K_136: [-51.8  71.5 -66.3 -18.0 -36.5  51.0]
K_403: [-54.4  -5.0 -47.8  -1.8 -22.4  43.4]
K_645: [-45.4  61.5  -4.8 -26.3 -54.4  50.8]
K_761: [-57.5  81.2 -69.6 -28.4 -41.6  48.0]
K_12: [-39.2  52.2 -54.4  -4.8 -26.3  47.9]
start: [-54.4  -4.8 -26.3]  K_12, 2
start: [-54.4  -4.8]  K_12, 2
start: [-54.4  -5.0 -47.8  -1.8 -22.4]  K_403, 0
start: [ 61.5  -4.8 -26.3]  K_645, 1

K_64: [-39.2 -32.7  24.2 -58.6]
K_636: [-79.9  -5.7  10.7   7.6]
K_450: [ 12.3 -20.4  77.6   7.2]
K_926: [-48.6  25.5 -51.9  29.0]
K_663: [-42.4   3.1 -58.6  24.2]
K_836: [-50.6  -7.5 -42.6 -47.4]
K_454: [ -7.5 -42.6 -50.6 -11.2]
start: [ 24.2 -58.6]  K_64, 2
start: [-50.6  -7.5 -42.6]  K_836, 0
start: [-50.6 -11.2]  K_454, 2
[-50.6  -7.5 -42.6 -47.4]  K_836
start: [-32.7  24.2]  K_64, 1

K_613: [ 93.5 -41.3  -6.4  62.8 -85.4]
K_962: [-13.2  -7.4  43.9 -33.8  -8.0]
K_625: [ 43.9 -33.7  -8.0  38.4  17.2]
K_541: [  2.3 -41.8  70.0 -68.9  45.2]
K_45: [ 42.7 -31.7  31.1 -20.4   6.1]
K_662: [-48.3  16.2  29.5 -54.7  38.6]
start: [-41.8  70.0 -68.9]  K_541, 1
start: [-68.9  45.2]  K_541, 3
start: [ 43.9 -33.7  -8.0  38.4]  K_625, 0
start: [-13.2  -7.4  43.9]  K_962, 0
start: [ 43.9 -33.8  -8.0]  K_962, 2

K_92: [ 1.6 -1.3  0.1 -1.3 -0.1  1.2  1.4  0.1 -0.9  0.0 -0.2 -0.1  0.2  1.1
  1.0  0.1  0.0  1.4  0.5  1.5 -1.5  0.0  1.2 -1.2 -1.3  0.1  0.0  0.0
  0.0 -1.6  0.2 -1.0  1.2 -1.5 -1.3 -1.3  0.3  0.1 -1.2  1.2  0.1 -1.4
 -0.1  1.4  0.0 -1.5  1.4  1.5  0.3 -1.8 -1.8 -1.3 -1.1 -0.1 -1.2 -0.6
 -0.3 -1.3  1.2 -0.4]
K_984: [  6.2  -6.6  18.7  -4.8 -10.6   8.3   6.3   0.1  -9.2  13.6  24.1 -21.1
   0.2  59.8   1.0   9.7   0.0   7.8   2.5  20.6 -58.1  -0.3  16.4  -2.2
 -44.6 -33.6   0.0  -1.3 -17.9  -5.7   0.2 -25.5  -2.0 -15.6   2.4 -26.0
  -3.4   0.1  -4.2   5.1  -4.1  -1.4  -1.7  25.4 -11.4  14.2  -3.4  34.7
   5.1 -14.7  12.6  18.5   7.8  -0.4 -67.8  -6.5 -37.3   8.4 -19.2 -17.1]
K_610: [ -2.3  20.6 -17.0  -7.8 -13.4  10.5   7.6   0.1 -12.4  17.1  28.6 -26.9
   0.7  75.4   1.0  12.9   0.0  11.0   3.9  25.9 -71.6  -0.5  21.3  -2.2
 -58.2 -45.3   0.0  -2.2 -22.3  -8.6   0.2 -31.5  -2.3 -19.1   2.9 -31.8
  -4.4   0.1  -3.5   8.7  -5.6  -2.4  -1.2  34.6 -13.7  15.8  -3.3  47.6
   7.2 -19.6 -19.2  -6.5 -37.3   7.8 -17.1  18.5   8.4 -67.8  12.6  -0.4]
K_532: [-20.4  -2.3  20.6 -16.9  -0.1   1.2  -1.8  -7.2  -6.4   1.8  -3.3  -5.7
   0.2  17.2  -0.3   5.7  -5.3   7.6   2.7   2.3  -4.0   0.0   5.7  -0.4
 -22.6 -25.0   7.2  -1.2  -0.7  -5.1  -0.4  -1.0   1.2  -2.0  -1.7  -2.5
   0.3   0.1  10.8  18.2  -2.7  -2.2   7.5  23.0   1.8 -10.5   8.0  36.1
   3.5 -10.8  14.7   0.7 -13.2  -2.7  -1.2  -0.6  -0.3 -17.2  -1.1   6.5]
start: [-19.2  -6.5 -37.3   7.8 -17.1  18.5   8.4 -67.8  12.6  -0.4]  K_610, 50
start: [ -2.3  20.6 -16.9]  K_532, 1

K_67: [-44.6  39.3 -31.9  25.1  61.4 -57.7  -7.4 -28.9  -5.1   6.8 -24.8  64.6]
K_373: [ 11.1 -25.8  23.7   3.9  16.0  -0.7   0.1  -5.0  -2.0  -7.1  -5.1  -3.0]
K_247: [ 25.1  61.1 -57.7  -6.7 -74.8  13.5  22.7  23.7   7.3 -21.1  24.4 -70.6]
K_545: [ -1.7 -24.8  64.6 -27.9  31.1  -0.7  -7.4  -0.2  -5.1   4.0 -24.8  30.8]
K_661: [-44.6  39.3 -31.9  25.1  61.4 -57.7  -7.4 -28.9  -5.1  -1.6 -24.8  64.6]
start: [ -1.6 -24.8  64.6]  K_661, 9
[-44.6  39.3 -31.9  25.1  61.4 -57.7  -7.4 -28.9  -5.1  -1.6 -24.8  64.6]  K_661
start: [ 0.1 -5.0]  K_373, 6
[-44.6  39.3 -31.9  25.1  61.4 -57.7  -7.4 -28.9  -5.1   6.8 -24.8  64.6]  K_67
start: [  6.8 -24.8  64.6]  K_67, 9

K_222: [ 54.5 -75.4 -28.5  45.5 -12.0  12.8 -28.6 -42.0 -34.0  70.5  44.5  -8.6
  18.6 -37.3 -77.5  14.9 -28.0  36.3  64.9  14.3  42.9  75.0  66.8 -60.2
 -25.4  47.7 -32.7   4.2  32.7  -5.9  -0.1  56.6   0.3 -36.7]
K_401: [ 55.2 -69.4 -30.8  42.2 -11.5  11.6 -31.5 -43.2 -31.5  72.4  43.5  -6.9
  15.3 -39.7 -76.7  16.2 -36.0  34.6  61.0   8.4  45.5  73.9  68.2 -55.1
 -25.2  50.0 -28.9   7.7  27.8   1.5   1.8  53.2   0.6 -33.7]
K_862: [ 54.5 -75.4 -28.5  45.5 -12.0  12.8 -28.6 -42.0 -34.0  70.5  44.5  -8.6
  18.6 -37.3 -77.5  14.9 -28.0  36.3  64.9  14.3  46.5  75.0  66.8 -60.2
 -25.4  47.7 -32.7   4.2  32.7  -5.9  -0.1  56.6   0.3 -36.7]
K_838: [ 47.9 -79.4 -30.6  46.1 -15.1  23.9 -28.1 -40.5 -29.4  72.4  43.5  -6.9
  24.1 -30.2 -80.1  16.3 -17.4  37.5  70.5  18.5  36.6  74.5  56.6 -78.9
 -28.0  42.4 -37.2  -5.5  40.8 -18.8 -10.2  62.8   5.7 -38.0]
[ 54.5 -75.4 -28.5  45.5 -12.0  12.8 -28.6 -42.0 -34.0  70.5  44.5  -8.6
  18.6 -37.3 -77.5  14.9 -28.0  36.3  64.9  14.3  42.9  75.0  66.8 -60.2
 -25.4  47.7 -32.7   4.2  32.7  -5.9  -0.1  56.6   0.3 -36.7]  K_222
[ 47.9 -79.4 -30.6  46.1 -15.1  23.9 -28.1 -40.5 -29.4  72.4  43.5  -6.9
  24.1 -30.2 -80.1  16.3 -17.4  37.5  70.5  18.5  36.6  74.5  56.6 -78.9
 -28.0  42.4 -37.2  -5.5  40.8 -18.8 -10.2  62.8   5.7 -38.0]  K_838

K_880: [  0.0  11.5   2.3   0.0   0.0  17.2  -6.8 -39.1  15.4 -39.6 -14.9 -47.8
  19.9  -7.1 -21.0]
K_914: [ -1.6 -19.0  -4.0   0.0 -70.2   0.0  12.3  52.7 -24.9  59.1  23.7  76.4
 -26.9   5.6   0.0]
K_233: [  5.4   0.0   6.0   0.0   0.0  26.1 -11.5 -56.9  22.9 -59.2 -24.3 -74.8
  29.7  -5.5 -31.0]
K_44: [  0.0 -19.3  -4.1 -15.5   0.0   0.0   0.0  53.0   0.0  -2.4  -1.5   3.0
  -0.7  -2.7   1.5]
K_923: [ -5.4 -22.7  -7.4   0.0   0.0 -15.5   0.0  54.2 -25.0  56.0  25.6   0.0
 -29.0   9.6   0.0]
K_322: [  1.1   0.0  -1.3  -2.8 -24.4  -9.4   0.0  14.5  -8.9  20.4   5.6  24.2
 -10.6   5.3  10.9]
K_157: [  4.0  23.1   0.0   0.0   0.0  27.7 -11.5 -56.5  23.8 -60.1 -25.4 -72.5
  25.8  -5.6 -32.4]
K_916: [  0.0   7.3   3.2   2.5  24.4   0.0   0.0 -19.4   0.0   0.0  -7.2   0.0
  10.2  -4.3 -13.7]
K_945: [  0.0 -19.3  -4.1 -15.5   0.0   0.0   0.0  53.0   0.0  58.1  22.0   0.0
 -31.3   8.7  32.7]
K_975: [  4.5  22.3   6.4  10.7  70.0  31.4 -12.7 -53.5  22.6 -59.8 -26.0   0.0
  30.1  -8.6 -29.7]
K_755: [ -6.2 -17.4  -4.1   0.0 -69.5 -28.9  10.0  56.4 -21.6  60.3  20.9  71.6
   0.0   7.9  34.6]
[  0.0 -19.3  -4.1 -15.5   0.0   0.0   0.0  53.0   0.0  -2.4  -1.5   3.0
  -0.7  -2.7   1.5]  K_44
start: [25.8 -5.6]  K_157, 12

K_640: [  5.4  -2.9  -9.8  -2.5  -0.8 -29.6 -17.7  40.5   4.8 -15.0  -0.8   5.4
   0.7 -40.0 -10.8  20.7 -33.8 -11.3  10.9 -50.2]
K_628: [-19.7  14.0 -48.9  16.8  24.5  17.6  12.0 -50.2  -6.9   1.4 -16.3  21.1
   8.8  27.0  22.0 -18.2  29.0  -2.2   0.0  37.5]
K_872: [ -0.8   5.4   1.0  -1.4 -27.8  40.4   4.3 -25.7   5.8  -4.8  14.0 -24.7
  -7.7   7.0  26.5 -13.1  17.0  33.6  39.7  75.4]
K_274: [-19.7  14.0 -48.9  16.8  24.5  17.6  12.0 -50.2  -6.9   1.4 -40.0   5.4
  -0.8   0.7 -12.6 -24.9   9.7 -16.7 -50.7 -13.0]
start: [ 26.5 -13.1  17.0  33.6  39.7]  K_872, 14
start: [-0.8  5.4  0.7]  K_640, 10
start: [ -0.8   5.4   0.7 -40.0]  K_640, 10
start: [ 16.8  24.5  17.6  12.0 -50.2  -6.9   1.4 -16.3  21.1   8.8  27.0  22.0]  K_628, 3

K_691: [ 15.3   6.9 -71.0  25.4   7.5]
K_228: [ 17.2  58.7 -23.1  58.5  20.5]
K_134: [25.6  9.6 73.8 36.0 -2.9]
K_477: [ 25.6   9.6  74.4 -23.4  -2.0]
K_554: [-11.8 -34.9 -31.6 -69.4  27.6]
K_395: [ 74.4  25.6 -23.4   9.6  -2.0]
K_258: [ 17.4  43.2 -44.6  33.1  17.7]
start: [-34.9 -31.6]  K_554, 1
start: [  6.9 -71.0]  K_691, 1
start: [  9.6  74.4 -23.4]  K_477, 1
start: [ 25.6   9.6  74.4 -23.4]  K_477, 0

K_279: [-34.1 -35.6   5.4  38.6  82.6 -25.9 -44.4   8.8 -16.5  31.8  12.7 -16.9
 -14.7]
K_106: [  0.2 -16.8 -23.2 -22.0 -22.0 -55.2  10.4  20.9 -42.6  47.3  14.9 -52.7
 -15.4]
K_832: [ 47.3  14.6 -18.3 -34.3 -35.6   5.4  38.6 -19.6 -24.6 -22.8  -6.4  30.5
  13.5]
start: [-34.3 -35.6   5.4  38.6]  K_832, 3
start: [47.3 14.9]  K_106, 9
[ 47.3  14.6 -18.3 -34.3 -35.6   5.4  38.6 -19.6 -24.6 -22.8  -6.4  30.5
  13.5]  K_832
start: [-18.3 -34.3 -35.6   5.4  38.6 -19.6 -24.6 -22.8]  K_832, 2

K_738: [-12.3 -14.4 -52.0 -50.7 -25.4 -57.4 -29.0 -33.3 -28.3 -29.1 -17.4 -57.0
  16.6 -15.4 -37.1]
K_673: [ 31.9  25.9 -27.0  12.6  -9.9 -24.5  32.1   3.9 -22.0 -15.8 -14.0 -32.4
  41.6 -35.5 -19.7]
K_185: [  1.2  -2.2   5.2  73.0 -21.1  15.6  30.4  19.9   4.8  -6.2 -36.5  25.1
  16.9  18.9  16.6]
K_677: [-35.3  -6.5   5.6  22.9 -17.6  85.2 -10.2  33.4  -9.4  -0.2  -2.5  66.3
 -44.4  51.2  49.8]
K_887: [-21.5  -9.5  23.1 -19.4  37.9  30.3 -23.3  13.8  36.1  17.7  39.7  17.8
 -48.8  20.9  10.3]
K_357: [ 30.3 -23.3  14.0  36.1  17.7  39.7  17.8 -22.3  -8.1   5.8  29.1 -56.2
 -12.1 -27.4 -27.1]
start: [-25.4 -57.4 -29.0 -33.3 -28.3 -29.1 -17.4 -57.0  16.6 -15.4 -37.1]  K_738, 4
start: [ 30.3 -23.3  13.8  36.1  17.7  39.7  17.8]  K_887, 5

K_751: [-15.6 -10.2  15.8   3.8]
K_794: [ 32.6 -22.4   2.8 -12.6]
K_417: [-15.6 -10.2  16.7 -17.6]
K_723: [-19.0 -16.5 -12.2  69.7]
K_678: [ -8.6 -18.7 -26.6 -30.4]
K_410: [ 33.9  -8.6   5.9 -22.5]
K_561: [-47.1 -59.7   8.9 -31.7]
K_619: [ 71.3 -23.3  27.2 -13.0]
K_634: [ 17.5   8.0  -8.8 -18.7]
K_990: [-10.2  39.3 -26.8  13.2]
K_572: [  3.4  23.5 -16.9 -14.3]
K_271: [  8.3   7.6 -10.3 -23.8]
start: [33.9 -8.6]  K_410, 0
start: [ -8.8 -18.7]  K_634, 2
start: [-10.3 -23.8]  K_271, 2
start: [  7.6 -10.3 -23.8]  K_271, 1

K_951: [-81.6  61.6  63.7 -10.5  48.3 -16.8 -50.3]
K_24: [-81.6  61.6  63.7 -10.5  48.3 -16.8 -58.1]
K_618: [ 43.0  60.4 -79.0   9.5  33.9  -8.2  18.3]
K_925: [-6.7 42.4 -1.5  8.2 17.4 13.1 33.9]
K_560: [-31.5   6.5 -28.3  65.8  -9.9 -58.3  21.2]
K_947: [ 22.5 -51.8  62.3  70.7 -24.4  64.6 -41.7]
K_820: [ 43.0  60.4 -79.0   9.5  33.9 -11.9  66.6]
K_305: [ 61.0  82.0   4.8 -62.7 -59.9  48.4  85.4]
start: [ 9.5 33.9 -8.2]  K_618, 3
[-81.6  61.6  63.7 -10.5  48.3 -16.8 -50.3]  K_951
start: [-28.3  65.8  -9.9 -58.3  21.2]  K_560, 2
start: [-28.3  65.8  -9.9 -58.3]  K_560, 2
start: [-24.4  64.6 -41.7]  K_947, 4
start: [ 22.5 -51.8  62.3  70.7]  K_947, 0

